W = [[0.58, 0.46, 2.34, -1.54, -0.20, -3.28, -0.73, 2.96, 0.61, -0.55, 3.80], [0.47, 0.01, -2.04, 0.08, 1.53, 2.80, -0.21, -3.98, -1.55, -0.89, 3.75], [-0.86, -0.50, -3.50, 1.14, 1.84, -2.89, -0.64, 2.04, 4.12, 0.97, 1.87], [1.61, 0.80, -2.10, 1.16, -0.11, 2.62, 0.52, -0.70, -1.06, 0.74, -4.14], [0.78, 0.25, -3.21, 2.62, 2.40, 2.79, 1.29, -0.34, 3.62, 1.45, -2.80], [0.53, -0.35, -4.29, 1.46, 1.23, -3.36, 0.04, 3.42, 2.51, -1.70, 1.23], [-1.69, -0.46, 2.76, 0.89, -0.26, 1.92, -0.20, -0.57, -3.08, -2.72, 3.34], [-0.87, -1.23, 2.03, 0.64, -1.45, -1.17, 0.29, 1.59, 2.08, 5.37, 1.93], [-0.26, -0.78, -2.56, -0.32, -0.63, 3.42, -0.89, -4.96, 4.79, 0.09, 4.27], [-1.43, -0.21, -3.32, 0.38, 0.05, -2.47, -0.75, 3.08, 3.34, 0.04, 3.15], [0.19, 0.26, -2.02, 0.55, 0.95, 2.89, 0.10, -3.71, -0.65, 0.13, -0.97]]
W[0,0]	0.58
W[-10,1]	0.01
W[9]	[-1.43, -0.21, -3.32, 0.38, 0.05, -2.47, -0.75, 3.08, 3.34, 0.04, 3.15]
W[-5,-3]	-3.08
W[1,2]	-2.04
W[-9,2]	-3.50
W[7,0]	-0.87
W[3]	[1.61, 0.80, -2.10, 1.16, -0.11, 2.62, 0.52, -0.70, -1.06, 0.74, -4.14]
W[:, 7]	[2.96, -3.98, 2.04, -0.70, -0.34, 3.42, -0.57, 1.59, -4.96, 3.08, -3.71]
W[-10]	[0.47, 0.01, -2.04, 0.08, 1.53, 2.80, -0.21, -3.98, -1.55, -0.89, 3.75]
W[-3,0]	-0.26
W[10,1]	0.26
W[-1]	[0.19, 0.26, -2.02, 0.55, 0.95, 2.89, 0.10, -3.71, -0.65, 0.13, -0.97]
W[4,-8]	2.62
W[-1,8]	-0.65
W[0]	[0.58, 0.46, 2.34, -1.54, -0.20, -3.28, -0.73, 2.96, 0.61, -0.55, 3.80]
W[5,-2]	-1.70
W[-3,1]	-0.78
W[:, -3]	[0.61, -1.55, 4.12, -1.06, 3.62, 2.51, -3.08, 2.08, 4.79, 3.34, -0.65]
W[:, -5]	[-0.73, -0.21, -0.64, 0.52, 1.29, 0.04, -0.20, 0.29, -0.89, -0.75, 0.10]
W[-9,9]	0.97
W[-10,-1]	3.75
W[1,4]	1.53
W[-1,9]	0.13
W[2,7]	2.04
W[1,-4]	-3.98
W[-2,7]	3.08
W[:, -1]	[3.80, 3.75, 1.87, -4.14, -2.80, 1.23, 3.34, 1.93, 4.27, 3.15, -0.97]
W[3,-3]	-1.06
W[0,3]	-1.54
W[10,-8]	0.55
W[-9]	[-0.86, -0.50, -3.50, 1.14, 1.84, -2.89, -0.64, 2.04, 4.12, 0.97, 1.87]
W[0,8]	0.61
W[3,4]	-0.11

data =
 0.20   1.46  -1.00   0.61   0.34   1.14   0.14
 0.20   1.42  -1.37   0.38   0.74   1.09   0.36
-1.07   0.82   1.59   0.94  -0.99  -0.16  -1.42
-0.36   1.30  -0.97   0.57   0.82   0.72   0.40
-0.18   0.21  -1.46  -0.42   1.23  -0.26   0.64
-0.99  -1.51   0.77  -0.47  -0.33  -1.53   0.25
Indices start at 0.
(0, 0) = 0.20
(3, 5) = 0.72
(3, 3) = 0.57
(4, 1) = 0.21
(1, 4) = 0.74
(1, 0) = 0.20
(1, 2) = -1.37
(3, 2) = -0.97
(4, 4) = 1.23
(1, 1) = 1.42
(4, 2) = -1.46
(4, 0) = -0.18
(0, 5) = 1.14
(5, 1) = -1.51
(3, 6) = 0.40
(2, 6) = -1.42
(0, 4) = 0.34
(0, 6) = 0.14
(2, 3) = 0.94
(4, 5) = -0.26
(1, 3) = 0.38
(2, 5) = -0.16

grid =
[[ 3.44  2.42  2.34  1.93 -1.75  1.92  2.28]
 [ 4.67  2.10  0.51 -0.41 -2.30 -0.01  0.32]
 [ 0.03  1.53  3.89  3.09 -0.10  2.84  3.06]
 [-1.54 -2.11  0.32 -4.00  2.16 -3.23 -2.59]
 [ 3.36 -0.10 -1.30 -4.29 -0.77 -3.34 -2.76]
 [ 7.03  2.89 -0.53 -0.99 -3.64 -0.44 -0.11]
 [ 5.26  4.78  3.76  5.52 -3.66  5.04  5.09]
 [ 0.37 -1.59 -1.48 -5.55  0.64 -4.42 -4.08]
 [ 5.34  2.53  0.99  0.40 -2.46  0.65  1.15]
 [ 7.48  4.87  2.26  3.77 -4.40  3.57  3.85]
 [ 1.12  0.74  2.08  0.29 -0.06  0.47  0.93]
 [ 3.30  1.07  0.05 -1.72 -1.43 -1.14 -0.83]
 [ 0.82  0.50  1.76 -0.23  0.01  0.04  0.43]
 [ 5.26  5.04  4.13  6.14 -3.76  5.57  5.59]]
grid[0,0] = 3.44
grid[8,2] = 0.99
grid[12,6] = 0.43
grid[:, 3] = [1.93, -0.41, 3.09, -4.00, -4.29, -0.99, 5.52, -5.55, 0.40, 3.77, 0.29, -1.72, -0.23, 6.14]
grid[:, 0] = [3.44, 4.67, 0.03, -1.54, 3.36, 7.03, 5.26, 0.37, 5.34, 7.48, 1.12, 3.30, 0.82, 5.26]
grid[4] = [3.36, -0.10, -1.30, -4.29, -0.77, -3.34, -2.76]
grid[3,2] = 0.32
grid[12] = [0.82, 0.50, 1.76, -0.23, 0.01, 0.04, 0.43]
grid[5,2] = -0.53
grid[7] = [0.37, -1.59, -1.48, -5.55, 0.64, -4.42, -4.08]
grid[11] = [3.30, 1.07, 0.05, -1.72, -1.43, -1.14, -0.83]
grid[10] = [1.12, 0.74, 2.08, 0.29, -0.06, 0.47, 0.93]
grid[1,5] = -0.01
grid[:, 4] = [-1.75, -2.30, -0.10, 2.16, -0.77, -3.64, -3.66, 0.64, -2.46, -4.40, -0.06, -1.43, 0.01, -3.76]
grid[10,4] = -0.06
grid[6,3] = 5.52
grid[0] = [3.44, 2.42, 2.34, 1.93, -1.75, 1.92, 2.28]
grid[:, 2] = [2.34, 0.51, 3.89, 0.32, -1.30, -0.53, 3.76, -1.48, 0.99, 2.26, 2.08, 0.05, 1.76, 4.13]
grid[7,4] = 0.64
grid[6] = [5.26, 4.78, 3.76, 5.52, -3.66, 5.04, 5.09]
grid[1] = [4.67, 2.10, 0.51, -0.41, -2.30, -0.01, 0.32]
grid[7,2] = -1.48
grid[0,3] = 1.93
grid[7,0] = 0.37
grid[13,6] = 5.59
grid[4,6] = -2.76
grid[9] = [7.48, 4.87, 2.26, 3.77, -4.40, 3.57, 3.85]
grid[9,0] = 7.48
grid[12,3] = -0.23
grid[2,4] = -0.10
grid[0,4] = -1.75
grid[2,2] = 3.89
grid[12,5] = 0.04
grid[2,0] = 0.03
grid[4,1] = -0.10

arr = [-1.79  5.83  1.74  0.34  0.77  2.12  0.65  1.15  1.22 -0.55 -0.23 -3.03]
arr[0] -> -1.79
arr[8] -> 1.22
arr[11] -> -3.03
arr[-11] -> 5.83
arr[4] -> 0.77
arr[-10] -> 1.74
